Each row has a name. Each piece below is followed by the name of the row it came from, unless a question asks for something else. Each question is about the rows just above it.

k855: [ 23.7 -18.6  46.7 -36.1  14.9  23.9 -18.6  17.6  70.3 -14.1  53.6  -7.5
  59.3  20.8  40.0 -28.6  25.9 -77.7 -15.9  37.7 -40.1   6.7 -10.4   7.9
 -70.0  14.9  -6.7  32.2  10.7  -7.5  83.5  12.3  40.3  -1.8 -28.5 -34.1
  27.1  22.1  34.3  72.3  14.1   6.7   9.5 -10.6   3.1   1.3   1.9  28.6
  31.7  49.9  42.8  16.2  -7.8 -47.8 -31.3]
k284: [-27.7  30.1  46.7 -36.1  14.9  23.9 -18.6  17.6  70.3 -14.1  53.6  -7.5
  59.2  20.8  40.0 -28.6  25.9 -77.7 -15.9  37.7 -40.1   6.7 -10.4   8.0
 -70.0  14.9  -6.7  32.2  10.7 -22.9  83.5  12.3  40.3  -1.8 -28.5 -34.1
  27.1  22.1  34.3  72.3  14.1   6.7  -4.4 -10.6   3.1   1.3   1.9  28.6
  31.7  49.9  42.8  16.2  -7.8 -47.8 -31.3]
k430: [ 14.9  23.9 -18.6  17.6  70.0 -14.1  53.6  -7.5  70.3 -14.1  53.6  -7.5
  59.3  20.8  40.0 -28.6  25.9 -77.7 -15.9  37.7 -40.1   6.7 -10.4   8.0
 -70.0  14.9  -6.7  32.2  10.7  -7.5  27.8 -14.1 -51.3 -12.2  71.7   9.7
 -43.9   7.9  29.5 -25.2  41.9  60.0  40.7  -7.8  -5.1 -32.0  -1.9 -15.6
 -45.1  29.0 -25.4  25.3  45.0  12.4  84.3]
Is [31.7 49.9 42.8 16.2] printed in one of the named rows, side by side and in this order?	yes
Go on from [ 10.7 -22.9  83.5  12.3] to the end of its row.	[ 40.3  -1.8 -28.5 -34.1  27.1  22.1  34.3  72.3  14.1   6.7  -4.4 -10.6
   3.1   1.3   1.9  28.6  31.7  49.9  42.8  16.2  -7.8 -47.8 -31.3]
The row with [ 14.9  23.9 -18.6  17.6  70.0 -14.1  53.6  -7.5  70.3 -14.1  53.6  -7.5
  59.3  20.8  40.0 -28.6  25.9 -77.7 -15.9  37.7 -40.1   6.7 -10.4   8.0
 -70.0  14.9  -6.7  32.2  10.7  -7.5  27.8 -14.1 -51.3 -12.2  71.7   9.7
 -43.9   7.9  29.5 -25.2  41.9  60.0  40.7  -7.8  -5.1 -32.0  -1.9 -15.6
 -45.1  29.0 -25.4  25.3  45.0  12.4  84.3] is	k430
Which row holds [-27.7  30.1  46.7 -36.1  14.9  23.9 -18.6  17.6  70.3 -14.1  53.6  -7.5
  59.2  20.8  40.0 -28.6  25.9 -77.7 -15.9  37.7 -40.1   6.7 -10.4   8.0
 -70.0  14.9  -6.7  32.2  10.7 -22.9  83.5  12.3  40.3  -1.8 -28.5 -34.1
  27.1  22.1  34.3  72.3  14.1   6.7  -4.4 -10.6   3.1   1.3   1.9  28.6
  31.7  49.9  42.8  16.2  -7.8 -47.8 -31.3]?	k284
After [-32.0  -1.9], its row goes on with	[-15.6 -45.1  29.0 -25.4  25.3  45.0  12.4  84.3]
which: [ 23.7 -18.6  46.7 -36.1  14.9  23.9 -18.6  17.6  70.3 -14.1  53.6  -7.5
  59.3  20.8  40.0 -28.6  25.9 -77.7 -15.9  37.7 -40.1   6.7 -10.4   7.9
 -70.0  14.9  -6.7  32.2  10.7  -7.5  83.5  12.3  40.3  -1.8 -28.5 -34.1
  27.1  22.1  34.3  72.3  14.1   6.7   9.5 -10.6   3.1   1.3   1.9  28.6
  31.7  49.9  42.8  16.2  -7.8 -47.8 -31.3]	k855

k571: [-47.8 -53.3 -20.9 -53.4 -62.9  35.0 -31.0  28.5 -32.5 -13.6  70.8  26.3
  48.3 -42.5  10.4  72.2 -24.9 -29.9 -14.0 -31.2  50.8 -37.8  54.2 -12.1
 -40.7]
k194: [-45.3 -38.8 -25.7  53.3  29.1 -50.8  55.5  -0.7 -36.6   1.7 -31.7 -56.2
 -35.6  51.8 -69.6  28.3 -12.0 -57.4 -51.8 -77.1  28.3 -62.2  69.7 -42.0
  54.7]
k146: [-64.1 -49.8  65.9 -20.5 -40.8  53.1 -58.4 -54.7 -45.3 -38.8 -25.7  53.3
  29.4 -50.8  55.5  -0.7 -36.6   1.7 -31.7  47.7  59.7  56.8 -67.3  53.8
 -39.8]
k84: [-47.8 -53.3 -20.9 -53.4 -62.9  35.0 -31.0  28.5 -32.5 -13.6  70.8  26.3
  48.3 -42.5  10.4 -62.3  53.4 -28.5 -13.1  33.2  17.4  22.5  41.2  57.9
  -2.6]
Does one of the named rows hold [-38.8 -45.3] side by side, in this order?	no
Does one of the named rows hold [-38.8 -25.7  53.3  29.4] side by side, in this order?	yes
Which row holds this, read backwards? [-31.7   1.7 -36.6  -0.7  55.5 -50.8  29.4  53.3 -25.7 -38.8 -45.3]	k146
Does one of the named rows hold [-32.5 -13.7  70.8  26.3] side by side, in this order?	no

k544: [-35.5 -46.7   0.9 -14.2 -25.4  -5.6  28.1  17.4]
k38: [ 18.2 -20.7  22.7 -13.2 -15.9 -39.1  26.6 -44.9]
k766: [ 37.1 -58.0 -17.3  -3.9  49.2  59.2  37.2 -62.5]
k805: [-14.0 -36.3 -51.7  56.3 -13.5  -1.7 -16.5  22.3]
k937: [-27.4  13.9 -21.1   6.7   5.6  -7.1 -74.7  26.7]
k992: [-18.1  -3.6 -59.6  43.9 -48.3 -60.1  12.9 -42.0]
k687: [-20.7 -23.1 -59.7  43.9 -21.2   0.5  -3.7  23.0]
k573: [-16.1  -7.1   5.6 -74.7   6.7 -21.1  13.9   1.2]
The rest of the row after [-59.7  43.9]:	[-21.2   0.5  -3.7  23.0]
Which row holds this, read backwards? [-74.7  -7.1   5.6   6.7 -21.1  13.9]	k937

k857: [ -7.9 -30.7 -55.2  12.0 -60.3  16.0   3.7 -27.6]
k861: [-17.9 -59.6 -51.6  13.4 -27.7  17.5   3.3   7.6]
k134: [ 71.2 -30.7 -55.1  13.4  89.4  10.8  30.0  21.1]
k642: [ -7.9 -30.6  28.2  23.1  39.5  12.8 -59.9  57.1]
The rest of the row after [28.2 23.1 39.5]:	[ 12.8 -59.9  57.1]
After [ -7.9 -30.6], its row goes on with	[ 28.2  23.1  39.5  12.8 -59.9  57.1]
Among the named rows, does one hold [-59.6 -51.6  13.4] next to each other, in this order?	yes
Is [17.5  3.3] printed in one of the named rows, side by side and in this order?	yes
Go on from [-51.6  13.4 -27.7] to the end of its row.	[17.5  3.3  7.6]
After [-30.7 -55.2], its row goes on with	[ 12.0 -60.3  16.0   3.7 -27.6]
Which row holds [  3.3  17.5 -27.7  13.4 -51.6] read backwards?	k861

k648: [  8.2  -6.9 -22.8  44.5 -36.8   2.2  11.0 -15.6]
k342: [ 10.3  45.5   4.0 -36.7  -3.5 -17.5 -52.9  37.8]
k319: [-23.1  43.0 -31.5   6.2 -18.5 -21.5  31.9  48.3]
k18: [-34.8  29.1 -27.3 -57.3 -18.5 -21.4  31.9  21.8]
k248: [-25.2  64.9 -20.1  -8.1   3.7 -15.0  12.1  61.0]
k238: [ 47.0  11.9 -19.5  -5.5  -1.8  13.0 -55.4   3.2]
k96: [-28.9   3.7  42.6  40.5  31.5 -21.8  -5.0  -1.2]
Does one of the named rows hold [12.1 61.0] side by side, in this order?	yes
Is [ 3.7 42.5] printed in one of the named rows, side by side and in this order?	no
After [ 31.5 -21.8], its row goes on with	[-5.0 -1.2]
The rest of the row after [-18.5 -21.5  31.9]:	[48.3]

k386: [ -1.7 -25.0  -8.1  -0.2  13.6  41.6 -24.2  14.4  -8.0 -14.9  -2.0   0.8
 -28.8  -8.2   5.1  -3.6 -24.2  14.6  16.4 -19.4  43.0 -14.3  11.6 -30.8
 -21.4  -6.0]
k339: [ -5.6 -44.5 -38.2  12.2  14.2  45.8 -30.3   3.4 -42.6 -30.0  12.1 -52.9
 -50.3   1.1  -6.7  -3.8 -58.2  38.3  21.4 -23.6  70.3 -18.1   7.6 -47.1
 -50.0 -13.0]
k43: [  0.5  -0.4  -8.3   2.7   0.7   1.4  -2.7  -5.2  -6.8 -12.3   1.4  -9.1
   3.7   0.3  -1.6   5.9  -2.5  -1.1  32.6   2.1  -5.6  13.8   9.6  -1.0
  -7.6  -3.4]
k789: [  0.5  -0.4  -8.3   2.7   0.7   1.4  -2.7  -5.2  -6.8 -12.3   1.4  -9.1
   3.7   0.3  -1.6   5.9  -2.5  -1.1 -13.5   2.1  -5.6  13.8   9.6  -1.0
  -7.6  -3.4]
k469: [ -0.6  -1.5 -11.0   4.2  -1.0  -3.5   0.3  -7.3 -10.8  -8.5   4.3 -17.9
   0.7   3.3  -4.1   3.7  -6.5   2.8  -8.6   2.9  -2.7   8.9   3.0  -0.3
  -8.1  -2.7]
k794: [  0.5  -0.4  -8.3   2.7   0.7   1.4  -2.7  -5.2  -6.8 -12.3   1.4  -9.1
   3.7   0.3  -1.6  -9.6 -41.3  30.6  32.3 -22.7  63.3 -30.4  -2.9 -37.9
 -30.5  -6.3]
Among the named rows, does one hold [ 1.1 -6.7 -3.8] next to each other, in this order?	yes
Which row holds this, read backwards? [ 2.9 -8.6]	k469
which: [  0.5  -0.4  -8.3   2.7   0.7   1.4  -2.7  -5.2  -6.8 -12.3   1.4  -9.1
   3.7   0.3  -1.6   5.9  -2.5  -1.1 -13.5   2.1  -5.6  13.8   9.6  -1.0
  -7.6  -3.4]	k789
Among the named rows, does one hold [ 0.3  3.7 -9.1  1.4] next to each other, in this order?	no
Which row holds this, read backwards? [-52.9  12.1]	k339
Among the named rows, does one hold [ 3.0 -0.3] next to each other, in this order?	yes

k658: [-43.1  49.6  16.3  53.0 -11.5 -84.3  -4.1  64.8 -76.2 -59.4]
k276: [ 56.0  37.5 -76.5  62.5 -22.0  16.3 -18.9  66.2  36.4  29.1]
k11: [ 25.8  77.7 -26.6  -8.3 -31.2  55.3 -29.1 -60.9 -74.0  15.7]
k28: [-43.1  49.6  16.3  53.0 -11.5  33.7  83.2   5.0   5.9 -40.8]
Is [-84.3 -11.5  53.0  16.3  49.6] printed in one of the named rows, side by side and in this order?	no
Among the named rows, does one hold [ 37.4 -76.5] next to each other, in this order?	no
Is [  5.8 -40.8] printed in one of the named rows, side by side and in this order?	no
Is [-76.2  64.8] printed in one of the named rows, side by side and in this order?	no
Does one of the named rows hold [ 56.0  37.5 -76.5  62.5 -22.0] side by side, in this order?	yes

k446: [ 48.5  37.3 -27.0  29.8 -40.7   1.7  -8.8  23.7 -29.3 -37.0 -23.3  37.1
   7.6  29.2  20.7  32.7  23.9  25.3  10.3 -18.7 -44.7  12.6]
k680: [ 65.4  53.0 -23.5  22.1   7.6  -2.4  27.3 -24.4 -20.4   4.5  26.2 -20.3
 -16.2  27.3  -3.9  32.4  47.9  -6.8 -25.8 -30.2 -50.4 -28.5]
k409: [ 14.6  65.4  53.0  62.9  -0.5  55.5  -2.4  -3.6 -45.3 -41.1  42.6   4.4
  -8.5 -40.5  -2.4  58.1  54.1 -12.5  -7.6 -44.7  -9.9  -6.4]
k604: [-49.5  -1.3  36.2   9.8  16.8  12.0  16.0 -51.4  25.6  21.9  29.2 -53.0
 -46.5 -19.2 -46.7   0.4  16.0 -47.6 -10.8  11.5  13.5 -15.0]
k595: [ -4.1  16.9 -23.4  22.1   7.6  -2.4  27.3 -20.4  26.1  26.2 -20.3 -16.2
 -24.4 -19.2 -46.7   0.3  14.4 -14.4  15.8  27.5   2.8  15.9]
k916: [ 46.7   4.3 -12.2  -6.6 -23.9  -7.1 -20.4  46.0 -29.9 -33.7 -10.6  49.2
  39.1  24.8  41.0  -1.1  -3.6  48.2  10.0 -17.5 -18.1  12.6]
[ 15.9   2.8  27.5  15.8 -14.4] is which row, read backwards?	k595
Which row holds [62.9 53.0 65.4] read backwards?	k409
The rest of the row after [-23.4  22.1   7.6  -2.4  27.3]:	[-20.4  26.1  26.2 -20.3 -16.2 -24.4 -19.2 -46.7   0.3  14.4 -14.4  15.8
  27.5   2.8  15.9]
After [-16.2  27.3  -3.9  32.4  47.9], its row goes on with	[ -6.8 -25.8 -30.2 -50.4 -28.5]
After [-19.2 -46.7   0.4], its row goes on with	[ 16.0 -47.6 -10.8  11.5  13.5 -15.0]
Does one of the named rows hold [-23.9  -7.1 -20.4] side by side, in this order?	yes
[-19.2 -24.4 -16.2 -20.3  26.2  26.1 -20.4  27.3] is which row, read backwards?	k595

k453: [ -5.2  -4.0 -14.0 -19.0  -2.6  -1.2 -12.1  11.7 -13.8]
k951: [  5.7  -3.1  14.6  -1.9  -3.2   4.9  -3.9  31.9 -10.0]
k282: [ -9.7   0.8  -5.3  -5.7  -2.6  -2.5  -4.1 -64.4  61.6]
k773: [ -7.1  -8.6   3.3 -14.3  -2.6  13.4  -4.1  33.7  -9.1]
k197: [ 4.7  0.8 47.1 37.3 -1.1 -1.2 67.2 13.8 12.9]
k961: [ 10.6   0.8  -3.4  -7.2  -1.9  -1.2  -4.6  32.5 -16.5]
k950: [29.5 16.0 31.2 65.0 13.5  8.1 33.6 11.7 -0.6]
k930: [ -4.8   0.8 -21.1 -10.9  -2.6  -2.0 -13.6 -64.5  61.6]
k3: [ -3.1   5.7  -3.4  14.6  -1.9  -3.2  -4.1 -51.3  37.7]
k515: [ -5.2  -4.0 -14.0 -19.0  -2.6  -1.2 -12.1  11.7  -0.6]
Go on from [13.4 -4.1 33.7] to the end of its row.	[-9.1]
Among the named rows, does one hold [ -4.0 -14.0 -19.0] next to each other, in this order?	yes
Go on from [ 5.7 -3.1 14.6 -1.9] to the end of its row.	[ -3.2   4.9  -3.9  31.9 -10.0]
Among the named rows, does one hold [-5.3 -5.7 -2.6] next to each other, in this order?	yes
Does one of the named rows hold [-3.1  5.7 -3.3 14.6] side by side, in this order?	no
Which row holds this, read backwards? [-3.2 -1.9 14.6 -3.4  5.7]	k3
[ 4.9 -3.2 -1.9 14.6 -3.1] is which row, read backwards?	k951

